Each row below holds a small network's activations on one input, seen along a few directions.
In each table, some parts of the input vary, and every possible input appears once, in random order.
Descriptions start from the smaller parts, as in this example, which fits no table here: ring(8) and (point or line(9) or (values(3) and line(6))).
Shared parts are said once, and a part with two or three values counts as separate values.

Other details of the inputs shift rows strongly along two fixed directions, in all tables alike. That doesn't count.

Rows:
r1: -3,-13,-33,8,-3,15,10,-36,-12,-24,6,1,-23,2
r2: 30,-34,26,-43,30,12,-43,4,16,50,-37,-12,20,-32
r3: -13,23,40,-11,15,-38,4,53,19,38,-17,0,79,-5
r4: 22,-43,5,-21,15,4,-22,-2,-5,10,-16,-4,-3,-20
r5: 25,-39,26,-40,39,8,-39,5,14,45,-46,-8,14,-29
r6: -32,37,-16,43,-20,-33,44,-1,7,-26,12,9,17,38
r7: -25,62,36,19,12,6,0,62,18,-5,-4,11,15,19
r8: -1,-26,-28,7,-6,7,9,-25,-21,-27,16,4,-23,0
r9: 1,1,3,2,-6,39,-14,13,-17,-34,29,3,-63,-2
r10: -1,-8,-26,8,-17,4,12,-37,-16,-7,17,0,-33,1
r11: -7,32,18,15,-8,-36,15,23,26,13,-7,0,48,23
r12: 17,-20,-1,-32,9,17,-21,-16,-2,26,-13,-7,0,-26
r13: 7,-5,-27,0,-28,5,9,-36,-11,-9,19,-2,-29,0
r14: -3,16,4,11,-14,32,-12,0,-6,-27,24,5,-72,8
r15: 0,-19,-28,4,-12,9,11,-26,-27,-19,23,0,-21,-7
r16: -12,33,-15,36,-29,-26,37,10,2,-40,25,2,36,32
r17: -25,37,11,13,10,-24,24,20,12,12,-9,1,54,10
r18: 21,-33,6,-19,11,-1,-23,-13,5,23,-23,-4,-15,-11
Description of these inputs: values(3) and (point or ring(5)).
Question: Changing only the values(3) part turns r4 into r18. The same change can be made to r8. Which row results?
Answer: r6
Question: Which other rows agree with r5 in the values(3) part? List them by row number.
Answer: r1, r2, r7, r12, r17

Rows:
r19: -34,52,16,32,-5,-53,46,25,29,5,-4,3,48,41
r20: -20,18,-1,2,9,9,3,-7,-5,8,-6,4,-21,-5
r21: 2,-33,43,-30,44,5,-50,17,10,66,-37,-3,-12,-32
r22: 3,-6,-9,1,-9,-7,5,18,-8,-19,7,3,14,4
r23: 32,-40,25,-49,31,9,-45,1,21,49,-40,-13,33,-37
r24: 52,-7,2,-49,-52,46,-44,-32,-11,29,45,-15,-69,-36
r25: 28,-48,27,-49,25,-9,-44,10,10,53,-41,-2,22,-37
r26: 0,-14,-4,-5,-6,-18,10,-17,-3,0,6,-5,8,-6
r27: 18,-9,-4,2,-2,4,-2,9,-11,-16,5,-7,11,-1
r28: -29,51,19,31,-3,-36,20,44,26,-11,-14,12,32,36
r29: 23,-21,-33,12,-18,42,-4,-33,-30,-56,28,2,-64,2
r30: 1,-20,-32,10,-18,23,4,-48,-20,-38,24,-3,-83,4
r31: -14,-6,6,9,8,7,-3,12,-12,-4,14,9,-12,-4
r32: 12,-6,-11,-5,0,16,-3,5,0,-19,6,-9,18,-2
r33: -10,50,14,34,-5,-38,29,23,28,1,-16,2,49,42
r34: -4,-3,-52,9,-23,24,22,-65,-24,-19,20,4,-58,4
r35: 10,-42,15,-28,20,-7,-28,-8,-3,49,-17,-4,13,-33
r36: -10,1,-12,-8,4,8,10,1,-22,1,11,-1,9,-16
r37: -29,38,26,-3,17,-41,20,32,16,40,-21,4,82,-5
r38: 1,-28,-47,15,-25,21,11,-36,-40,-40,45,-1,-44,-3
r39: -29,34,16,20,-1,-41,37,45,7,-11,12,-2,58,20
r40: -14,3,11,5,6,-2,10,16,-5,-16,13,4,-8,3
r41: 7,-33,18,-22,25,-3,-28,-8,8,60,-26,-2,-8,-18
r42: 32,-30,-48,8,-32,21,3,-61,-26,-43,22,-6,-41,-1
r43: -21,61,8,33,-6,-31,35,23,42,-5,-13,2,63,46
r44: 7,-5,-9,1,-9,-9,1,-10,10,5,-13,6,-10,14
r45: -5,22,-46,38,-33,32,29,-25,-13,-85,43,6,-33,30
r46: 20,-24,39,-39,43,22,-55,16,28,47,-48,-10,-1,-27
r47: -51,71,-10,45,-13,-14,56,25,-8,-42,29,17,28,32
r48: 23,-20,31,-20,29,13,-42,10,12,31,-36,-7,-16,-16
r49: 1,-5,3,0,1,7,-6,19,-5,-19,2,12,-11,2
Question: Describe the family of inputs behind these rows.
Answer: point or (ring(5) and line(6))

Rows:
r50: -7,11,5,19,11,-4,7,24,2,-21,-3,3,24,10
r51: 0,-25,-9,-4,5,8,-11,-15,-10,-6,-1,9,-36,-9
r52: 31,-31,24,-33,13,13,-38,12,14,36,-21,-6,-8,-19
r53: 35,-66,-12,-32,21,3,-27,-35,-5,28,-33,-11,3,-28
r54: 4,-18,31,-26,22,-5,-22,22,5,55,-18,-2,2,-22
r55: 19,-12,-31,12,-36,27,0,-48,-9,-37,24,-5,-57,10
r56: -30,37,-32,37,-35,-8,46,-7,-19,-48,36,5,-12,25
r57: 17,-10,3,-11,-4,14,-8,3,-3,-15,4,-2,-7,-1
r58: -6,-21,-43,10,-17,25,7,-38,-27,-42,20,3,-59,2
r59: 18,-7,1,-5,-10,6,-11,-1,4,-10,1,2,-13,-4
r60: -35,61,-4,30,-13,-18,43,6,8,-3,7,9,24,25
r61: 16,-29,-35,1,-10,31,-10,-33,-22,-36,6,-4,-56,-3
r62: 4,-28,-33,-5,-6,35,1,-33,-37,-26,31,-3,-48,-21
r63: 29,-36,13,-40,6,17,-43,-6,-8,32,-5,-1,-27,-37
r64: -33,44,-37,43,-24,-1,45,-27,-2,-42,18,14,-15,37
r65: 2,5,-31,15,-30,19,13,-18,-25,-45,44,2,-22,2
r66: -23,8,5,16,12,-7,12,22,-1,-14,2,8,21,5
r67: 14,-31,21,-39,25,11,-33,-12,3,53,-19,-10,-30,-35
r68: 14,-38,17,-30,15,17,-33,-19,-8,45,-13,-8,-37,-33
r69: -18,37,39,22,16,-35,6,40,32,20,-29,0,51,25
r70: -23,39,-5,37,2,-14,31,29,4,-40,9,3,39,29
r71: -10,43,27,-7,6,-14,-1,26,24,40,-16,2,44,2
r72: -27,24,5,26,-1,-25,23,23,12,-4,1,10,17,28
r73: 3,-24,-31,0,-6,22,-4,-51,-11,-18,12,-1,-69,-1
r74: 18,-2,27,-31,19,13,-29,8,25,44,-36,-4,13,-17
r75: -3,23,7,7,-16,-14,7,20,8,8,14,2,15,13
r76: 12,-57,-1,-32,28,-12,-19,-21,0,43,-34,-5,20,-28
r77: 11,-6,42,-23,27,-1,-25,46,19,28,-24,-4,46,-19
r78: -2,17,5,6,0,2,8,24,7,-20,7,-3,31,6
r79: -10,33,25,5,24,-13,0,26,29,27,-38,3,40,13
r80: 7,-5,41,-14,34,-17,-26,39,21,35,-40,3,29,-10
r81: -36,47,-7,42,-16,-20,48,23,-9,-36,31,8,30,23
r82: 3,-18,-34,4,-21,25,14,-36,-38,-38,36,2,-56,-3
r83: 3,-16,33,-27,24,-8,-24,21,2,46,-20,2,4,-30
r84: -18,46,21,25,10,-33,18,28,32,3,-17,0,37,32
r85: 6,1,44,-32,21,-10,-24,43,8,42,-15,-2,40,-17
r86: -33,26,-36,43,-16,0,43,-6,-16,-63,35,9,-2,28
r87: -17,11,-47,32,-34,-29,56,-38,-18,-32,28,1,19,20
r88: 16,-23,-33,-10,-17,39,-9,-31,-31,-29,37,-5,-41,-18
r89: -15,35,19,28,5,-31,17,42,24,1,-13,5,40,33
r90: 18,-17,-24,-3,-30,27,-12,-47,-18,-12,27,-6,-58,-6
r91: -6,34,9,5,-12,-16,7,6,15,9,10,-3,11,12
r92: 13,-52,12,-36,31,22,-34,-5,-14,20,-17,1,-29,-28
r93: -10,26,-44,32,-45,-32,51,-29,-8,-36,33,0,38,29
r94: -1,31,35,-3,9,-22,-2,30,38,25,-21,-6,38,11
r95: 29,-49,12,-32,29,25,-40,-3,-10,13,-23,-4,-26,-24
r96: 2,-29,-26,6,-11,24,-7,-49,-17,-17,11,1,-66,0
r97: 7,2,13,-7,4,-39,11,14,25,24,-25,-7,78,4
r98: -14,42,20,13,-7,-24,16,44,22,-7,-8,-1,51,21
r99: 23,-33,-2,-37,-1,27,-36,-12,-16,18,1,-8,-32,-33
Question: Describe the family of inputs behind these rows.
Answer: ring(5) and (point or line(9))
Question: Changing only the ring(5) part turns r88 into r70. The same change can be made to r71. Which row results?
Answer: r79
Question: Changing only the ring(5) part turns r87 into r53. The same change can be made to r68. Which row results?
Answer: r69
Question: Which other rows agree with r96 in the ring(5) part? List them by row number.
Answer: r51, r58, r64, r66, r72, r73, r76, r86, r92
Question: Start at r62 and move only the line(9) part, one step at a time. The first step leads to r81. Which rows follow, in order?
Answer: r82, r56, r83, r54, r68, r67, r60
Question: Which other rows does r59 become when the line(9) part takes its other values? List them by row number.
Answer: r52, r55, r57, r74, r77, r78, r94, r98
